W = ((136, 218, 68, 109, 126, 102, 90, 89), (158, 193, 79, 54, 85, 172, 31, 136))
W[-2,-8]: 136
W[-1,7]: 136
W[-1,0]: 158
W[0,2]: 68
W[0,-1]: 89
W[:, -7]: [218, 193]
W[0,6]: 90

M =
[[ 0.08  0.09 -0.08 -0.01  0.11  0.05 -0.15 -0.14  0.00  0.13]
 [ 0.10  0.12 -0.11 -0.02  0.14  0.06 -0.19 -0.18  0.00  0.16]
 [ 0.08  0.08 -0.07 -0.01  0.10  0.05 -0.12 -0.11  0.00  0.11]
 [ 0.03  0.04 -0.01  0.01  0.04  0.03 -0.02 -0.02  0.01  0.05]]
M[0, 0] = 0.08
M[2, 3] = -0.01
M[0, 4] = 0.11
M[:, 7] = [-0.14, -0.18, -0.11, -0.02]
M[2, 8] = 0.00
M[3, 8] = 0.01
M[3, 0] = 0.03
M[3] = [0.03, 0.04, -0.01, 0.01, 0.04, 0.03, -0.02, -0.02, 0.01, 0.05]
M[2, 7] = -0.11
M[1, 8] = 0.00
M[0, 3] = -0.01
M[3, 6] = -0.02
M[1, 1] = 0.12
M[1] = [0.10, 0.12, -0.11, -0.02, 0.14, 0.06, -0.19, -0.18, 0.00, 0.16]
M[:, 9] = [0.13, 0.16, 0.11, 0.05]
M[2, 0] = 0.08
M[0, 9] = 0.13
M[:, 6] = [-0.15, -0.19, -0.12, -0.02]
M[0] = [0.08, 0.09, -0.08, -0.01, 0.11, 0.05, -0.15, -0.14, 0.00, 0.13]
M[2] = [0.08, 0.08, -0.07, -0.01, 0.10, 0.05, -0.12, -0.11, 0.00, 0.11]
M[3, 1] = 0.04
M[3, 2] = -0.01
M[1, 0] = 0.10
M[:, 2] = [-0.08, -0.11, -0.07, -0.01]
M[2, 5] = 0.05
M[3, 7] = -0.02
M[1, 7] = -0.18

x =
[[-0.58 -1.36  3.01  0.15 -0.47  1.22  4.13  0.96  2.12  3.23  0.63 -0.05]
 [-2.30  0.80  0.83  0.23 -0.34  0.37  1.16  0.76 -1.43 -0.23 -1.26  0.12]
 [-0.55  1.10 -0.51 -1.66 -0.62  1.25 -4.01  1.52  2.14  0.38  3.36  0.48]
 [-2.46  0.48  0.40 -1.80 -0.20  1.25 -1.24 -1.13  0.93  1.88 -2.24  0.72]
 [ 0.64 -0.24  2.28 -0.40  0.04  0.86  0.43  1.14  0.35 -0.83 -6.58 -0.35]
 [-2.88  1.87 -0.46  0.58  1.94  1.88 -1.01  0.81  1.51 -0.43 -4.46 -0.38]
 [ 1.67 -0.11 -0.18 -0.37 -0.60  2.52  3.70  3.40 -2.25 -1.66 -2.38  0.10]
 [-1.82  2.92 -0.09  1.39  0.10  0.48  3.13  1.03  0.29  0.00  4.87 -1.01]
 [ 1.04  1.00  1.30  0.28 -0.88  0.79 -1.12 -0.32 -0.45 -3.12 -1.53 -0.08]]
x[0,-12]	-0.58
x[8,7]	-0.32
x[-9,8]	2.12
x[-5,-8]	0.04
x[7,-8]	0.10
x[:, -6]	[4.13, 1.16, -4.01, -1.24, 0.43, -1.01, 3.70, 3.13, -1.12]
x[-9,-8]	-0.47
x[-6,-5]	-1.13
x[-6,0]	-2.46
x[-9,10]	0.63
x[-4]	[-2.88, 1.87, -0.46, 0.58, 1.94, 1.88, -1.01, 0.81, 1.51, -0.43, -4.46, -0.38]
x[1,-1]	0.12
x[-3,11]	0.10
x[-3]	[1.67, -0.11, -0.18, -0.37, -0.60, 2.52, 3.70, 3.40, -2.25, -1.66, -2.38, 0.10]
x[3,8]	0.93
x[1]	[-2.30, 0.80, 0.83, 0.23, -0.34, 0.37, 1.16, 0.76, -1.43, -0.23, -1.26, 0.12]
x[6,1]	-0.11
x[:, 8]	[2.12, -1.43, 2.14, 0.93, 0.35, 1.51, -2.25, 0.29, -0.45]
x[-1,-3]	-3.12
x[-3,5]	2.52
x[-2,9]	0.00
x[-5,-10]	2.28
x[-1]	[1.04, 1.00, 1.30, 0.28, -0.88, 0.79, -1.12, -0.32, -0.45, -3.12, -1.53, -0.08]
x[-6,9]	1.88
x[3,-2]	-2.24
x[0,-3]	3.23
x[8,6]	-1.12
x[-2,2]	-0.09
x[-2,-1]	-1.01
x[-4,-6]	-1.01
x[-6,-9]	-1.80
x[4]	[0.64, -0.24, 2.28, -0.40, 0.04, 0.86, 0.43, 1.14, 0.35, -0.83, -6.58, -0.35]
x[1,-12]	-2.30
x[-4,9]	-0.43
